Each row below holds a small network's activations on one input, seen along a few directions.
Each table varies a few parts of the input and shows all the possible inputs, shuffled.
A made-up example of a description, with smaller parts first: one of 6 places along a line, together with either a single point or one of 11 places along a line or (one of 3 separate values, together with one of 5 places around a ring).
Shared parts are said once, and a part with two or three values counts as separate values.
In the rows, 128 means zero.

Other details of the inputs vary at random and push rows far along two fixed directions, the same in every table; ignore that.

Table:
row 1: [132 132 127 133 114 121 166 135 115 134 131 107 103 114 123 126 115]
row 2: [130 110  95 127 129 111 134 100 147 138 137 122 157 144 131 126 124]
row 3: [144 173 103 127 133 123 166 143 108 109 120 113 104 114 134 155 112]
row 4: [135 103 129 135 130 121 121  99 131 136 138 125 135 152 138 121 139]
row 5: [129 159 132 140 124 142 153 134  97 118 114 104  86 125 141 152 124]
row 6: [139 103 112 114 120  89 115 103 137 129 156 152 175 156 128 124 128]
row 7: [136 102 124 137 133 121 118 106 137 135 142 125 133 149 143 119 141]
row 8: [134  83 127 131 132 110 105  98 147 141 145 135 155 154 142 110 151]
row 9: [130 156 121 149 120 136 146 134 110 117 126 103  85 114 145 155 128]
row 10: [132  86 129 134 123 110 102  93 152 142 150 138 156 140 138 120 148]
row 11: [136 149 123 133 115 144 168 157 109 130 127  89  93 111 129 144 112]
row 12: [132 147 127 138 115 129 174 150 104 127 122 100  86 108 125 136 107]
row 13: [125 120 155 127 147 135  77 146 149 126 114 150 149 124 116 100 135]
row 14: [136 135 124 129 114 137 160 143 120 137 137  95 110 117 128 134 120]
row 15: [127 160 128 146 118 138 148 137 109 119 120 107  85 113 145 159 123]
row 16: [126 102  98 117 124 126 137 105 141 134 138 129 146 138 130 121 121]
row 17: [140  93 126 126 116 124 138 117 142 150 151 111 146 137 127 119 123]
row 18: [121 122 165 119 140 135  87 135 147 135 111 158 150 129 109 111 130]
row 19: [127 168  94 135 128 133 162 144 113 117 111 100 103 117 130 151 114]
row 20: [132  97 132 130 124 115 123  89 129 144 140 129 144 150 142 128 141]
row 21: [119  72 108 112 124 115 133  93 143 136 160 140 169 145 127 116 133]
row 22: [126 148 134 136 120 131 146 120 114 128 127 114 101 126 141 147 130]
row 23: [132 106 125 139 127 120 112 105 142 133 147 125 134 138 146 122 137]
row 24: [130 145 132 136 124 135 145 120 108 125 123 111 101 131 139 143 132]
row 25: [134  71 132 124 116  98 131 101 147 153 149 134 162 139 122 101 128]
row 26: [127 154  95 130 128 126 154 130 124 124 120 108 120 123 128 141 121]
row 27: [138 176 106 128 119 117 156 149  95 104 129 119 103 127 131 160 108]
row 28: [130 145 123 144 127 132 137 129 116 119 130 106 100 122 148 136 135]
row 29: [123 162 159 123 142 151 109 164 117 119  93 139 114 116 112 117 131]
row 30: [117 135 106 120 125 140 163 133 111 118 138 117 111 118 124 140 119]
row 31: [123 163 132 140 120 136 152 136 110 121 121 109  84 116 143 161 123]
row 32: [117 131 195 103 164 154  40 180 157 126  75 189 172 120  75  76 133]
row 33: [118  94 106 127 118 129 152 105 127 135 161 141 150 146 129 126 124]
row 34: [132  81 127 133 125 107 100  91 155 140 154 135 160 146 146 112 148]
row 35: [131 106 131 137 120 119 118  99 142 138 142 131 136 137 141 134 133]
row 36: [128  88 139 125 122 109 112  87 147 147 144 141 159 150 138 122 142]
row 37: [124  83 101 111 122 115 125  96 151 140 143 138 168 142 130 111 131]
row 38: [130 146 123 144 121 132 136 125 119 123 132 111  98 117 141 145 135]
row 39: [125 162 133 140 121 138 154 134 103 121 117 108  86 121 142 156 122]
row 40: [133  84 132 129 129 111 109  91 141 142 142 135 157 157 137 112 149]
row 41: [147 119 107 118 136 105 136 105 141 128 142 137 156 138 132 129 122]
row 42: [145  99 110 112 135  94 123  97 151 134 146 147 178 143 131 119 132]
row 43: [133 106 126 140 123 120 114 101 142 135 146 128 134 135 140 130 137]
row 44: [130  82 133 131 117 106 106  85 154 145 150 141 161 145 142 124 145]
row 45: [123 142  96 120 121 137 158 130 120 122 125 114 111 119 130 136 119]
row 46: [123 174 150 133 147 156 110 186 113 109  88 128  93 107 115 125 127]
row 47: [110 175 187 114 161 164  49 214 146 108  70 170 132  85  78  91 129]
row 48: [133 104 134 132 126 122 123  94 131 138 138 128 138 150 137 127 135]
row 49: [131 160 129 140 126 142 154 137  97 118 113 104  86 127 145 147 126]
row 50: [133 139 120 142 128 131 141 127 115 123 130 107  98 133 146 135 139]
row 51: [107  96 141 108 136 137 100 143 145 134 131 179 183 130  94  96 130]
row 52: [133  86 135 125 127 113 112  90 140 144 140 138 159 157 141 113 147]
row 53: [117 149 105 124 126 147 171 147 100 111 129 110  95 112 126 150 112]
row 54: [124 149 133 136 119 130 144 122 120 128 130 116  99 122 141 152 131]
row 55: [131 144 127 139 127 134 143 124 108 123 124 108  99 133 139 137 136]
row 56: [129 179 137 110 135 127 109 177 116 105 108 154 131 115  97 130 113]
row 57: [136  90 129 130 117 108 144 110 137 147 146 123 139 134 123 111 118]
row 58: [127  95 101 120 129 103 119  97 156 143 138 133 178 145 127 115 133]
row 59: [132  85 129 134 129 110 102  97 149 137 148 133 158 145 145 111 148]
row 60: [103 122 218  89 165 145   5 190 187 133  71 219 202 105  55  69 138]
row 61: [127 147 129 142 117 131 140 123 119 126 129 114 100 118 143 150 130]
row 62: [139 159 106 126 125 113 144 135 102 119 138 129 117 132 133 151 106]
row 63: [137  91 125 123 115 119 136 117 139 154 150 113 150 134 130 119 127]
row 64: [114 152 108 133 119 150 176 151  95 115 133 122  98 118 126 149 113]
row 65: [127 109 135 132 122 117 122  97 142 141 144 132 135 140 140 136 133]
row 66: [105 154 138 116 135 160 131 178 115 116 112 156 127 107  93 120 118]
row 67: [122 174 155 130 145 156 113 179 107 110  85 128  96 110 110 126 125]
row 68: [120 177 151 135 142 154 105 184 118 108  94 128  94  96 118 128 123]
row 69: [120 199 188  84 180 159  48 241 151 100  46 200 162  74  43  86 113]
row 70: [125 152  92 126 120 142 170 138 109 116 120 104  95 116 135 147 113]
row 71: [120  96 107 117 127 128 143 107 131 130 152 132 145 137 125 125 121]
row 72: [130 159 122 148 128 138 145 143 106 112 121  99  84 116 150 146 128]
Each input here is: one of 4 places along a line, together with either one of 2 separate values or one of 6 places along a line or one of 10 places around a ring.
Question: Changing only the place on the line of 4 turns row 35 into row 44. The same change can be made to row 57. Which row results?
Answer: row 25
Question: Which other rows does row 12 become when the choice among 2 separate values takes its other values? List them by row number.
Answer: row 11
Question: Start at row 31 and move only the place on the line of 4, one step at a time. The first step leads to row 54. Which rows follow, in order?
Answer: row 65, row 60

Table:
row 73: [114 147 217 144 136 161  62 184 134 134  71 108  80  92 115 100 150]
row 74: [ 98  85 154  79 129 134 105 126 169 137 118 202 221 127  65  96 118]
row 75: [110 161 139 107 140 149 113 225 156 105 104 142 134  72  63 107  96]
row 76: [127  52  94 127 121  80 119   6 165  89 185 167 190 210 175 124 198]
row 77: [164   5  77 114  99  65 181  32 164 145 200  99 209 209 141  83 141]
row 78: [ 83 161 127 102 155 162 106 211 128 119 114 176 136  70  70 124  93]
row 79: [150 196  60 146 136 134 167 116 114  91 108  57  86 138 179 185 139]
row 80: [172 211 192 114 157  95  60 193 131 137  85 147 132  96 107 129 118]
row 81: [104 164 145  86 167 170 115 214 100 134  70 185 134 103  60 102  91]
row 82: [102 212 120 106 188 180  52 189 131  94  51 169 142 108 107 139 135]
row 83: [124  93 175  79 138 124  98 161 184 124  94 169 215 133  46  64 115]
row 84: [145 190  97 153 121 117 186 110  98  59 124  86  58 138 176 169 160]
row 85: [138 123 166 110 169  85  10 132 169 136  95 215 204 121 105 106 123]
row 86: [121  21  94 101 107  85 169  25 155 156 190 148 218 190 127 115 129]
row 87: [ 88 167 140  87 134 167 117 190 123 130  91 181 139  74  57 130  99]
row 88: [105 161 135  91 170 164 117 201  90 130  86 170 139 102  71  95  95]
row 89: [148  12 166 176  98  89 112  26 189 165 183  94 163 188 172  99 193]
row 90: [137 130 210 115 121 115  40 153 176  57 114 196 195 180  81  95 164]
row 91: [121  96 176  79 121 129 101 159 196 121  95 175 218 120  47  73 119]
row 92: [115 143 143 167 124 171 144 103  72 149 132  81  23 116 194 170 134]
row 93: [130 157  81 131  90 129 218 148 121 119 148  78  86  99 143 160  93]
row 94: [142 139 151 176 108 149 161 105  99 140 133  42  22 118 189 157 145]
row 95: [124 193 115 157 101 132 168 107  56  73 157 128  64 171 171 205 134]
row 96: [112 138 134 186 111 154 157 104  67 164 137  80  33 120 198 173 145]
row 97: [170  67  75 138 116  45 102  17 203 132 166 112 200 192 166 106 159]
row 98: [114 142 139 191 122 157 161  99  72 160 142  80  34 123 194 175 141]
row 99: [164 201 109 143 132  85 146 106  64 161 151 111  78 121 187 202 109]
row 100: [143 146  65 139 104 132 205 153 102 113 157  72  81  97 138 156 100]
row 101: [ 98 168 129 101 163 173  97 223 101 120  98 179 144  74  73  96  96]
row 102: [158  18  88 109 106  82 153  72 167 140 182 117 213 190 125  77 140]
row 103: [159   6  63 127  88  69 168  43 175 136 219 102 214 186 151  87 144]
row 104: [103 157  68 127 105 142 211 133  94 134 159 112  87  97 150 178  90]
row 105: [106 157 128  94 165 168 112 210  91 131  91 172 140  99  75  98  97]
row 106: [116 147  52 135 119 145 198 138  76 127 168 106  82  95 145 174  97]
row 107: [109  76 223 131 160 171  19 124 171 150 106 187 159 133 110  77 160]
row 108: [105 141 141 168 117 157 142 108  67 153 128  77  27 115 192 170 137]
row 109: [149 142 154 187 115 154 169 103 101 142 136  48  24 120 184 158 144]
row 110: [176 192 108 159 131  76 146 125 103 123 112  86  74 105 171 179 103]
row 111: [133 158  85 124  85 129 219 132 111 126 138  77  84 101 120 168 101]
row 112: [114 211 119 121 178 139  50 169 128 120  65 174 127  98 109 124 113]
row 113: [123  78 231 144 131 137  29 151 189 150  93 150 164 127 102  61 180]
row 114: [161  13  91 107 100  74 173  53 174 148 178 117 205 206 125  88 137]
Question: Describe the family of inputs behind these rows.
Answer: one of 2 separate values, together with either one of 5 places around a ring or one of 6 places along a line or one of 10 places around a ring
Question: Changing only the choice among 2 separate values turns row 100 into row 106. The same change can be made to row 113. Which row results?
Answer: row 96
Question: Which other rows does row 88 become when the place on the ring of 10 takes its other values? List them by row number.
Answer: row 74, row 78, row 81, row 86, row 87, row 101, row 104, row 105, row 106
Question: Which other rows does row 75 become when the choice among 2 separate values takes its other values? List them by row number.
Answer: row 78

Table:
row 115: [146  88  47 150  89  84 219  25 107 141 204  75 113 172 198 179 131]
row 116: [146  74  52 151  80  92 233  35 113 143 205  59 110 168 188 165 130]
row 117: [119  97 132 112 129 128 112 127 150 129 134 154 168 135 106 105 131]
row 118: [131 102 182 147 137 128  61 108 155 138 118 137 135 142 143 107 165]
row 119: [120 241 100 141 138 166 190 192  43 114  93  92  24  77 139 187  87]
row 120: [125  94 136 111 124 123 118 131 157 134 132 144 168 130 101 101 126]
row 121: [117 231 105 141 134 172 196 198  43 119  98  88  21  73 134 180  85]
row 122: [134 115 128 111 131 109 105 125 156 121 130 153 174 138 110 112 130]
row 123: [105 178 166 105 156 168  89 218 121 119  75 168 125  80  72 108 105]
row 124: [130 103 186 147 133 127  62 108 156 138 120 139 135 141 142 110 164]
row 125: [135 114 129 111 133 110 106 126 153 119 128 153 173 142 109 109 131]
row 126: [146  86  43 151  92  86 218  25 106 142 202  73 113 173 199 175 132]
row 127: [121  96 131 112 132 127 110 127 149 134 134 152 168 134 108 103 129]
row 128: [127  94 137 110 126 124 120 131 153 133 131 144 168 134 101  98 127]
row 129: [123 108 128 111 133 122 105 122 151 123 130 157 171 139 111 111 133]
row 130: [118 194 158 105 159 155  84 216 129 102  69 165 131  88  75 112 110]
row 131: [135 113 125 112 134 110 104 126 156 121 128 151 173 139 111 109 131]
row 132: [131 102 187 146 135 127  64 108 153 137 118 139 135 145 141 107 165]
row 133: [121 227 104 141 132 171 201 202  52 121  94  76  21  67 131 174  83]
row 134: [129 103 184 147 134 130  63 108 157 133 118 138 134 143 142 108 167]
Question: Describe the family of inputs behind these rows.
Answer: one of 4 separate values, together with either a single point or one of 4 places along a line
Question: Changing only the choice among 4 separate values turns row 119 into row 126. The same change can be made to row 132. Which row results?
Answer: row 118
Question: Start at row 131 and move only the place on the line of 4, one step at a time. The first step leads to row 126. Which rows follow, in order?
Answer: row 127, row 133
Question: Which other rows does row 133 become when the choice among 4 separate values takes its other values? List them by row number.
Answer: row 116, row 120, row 128
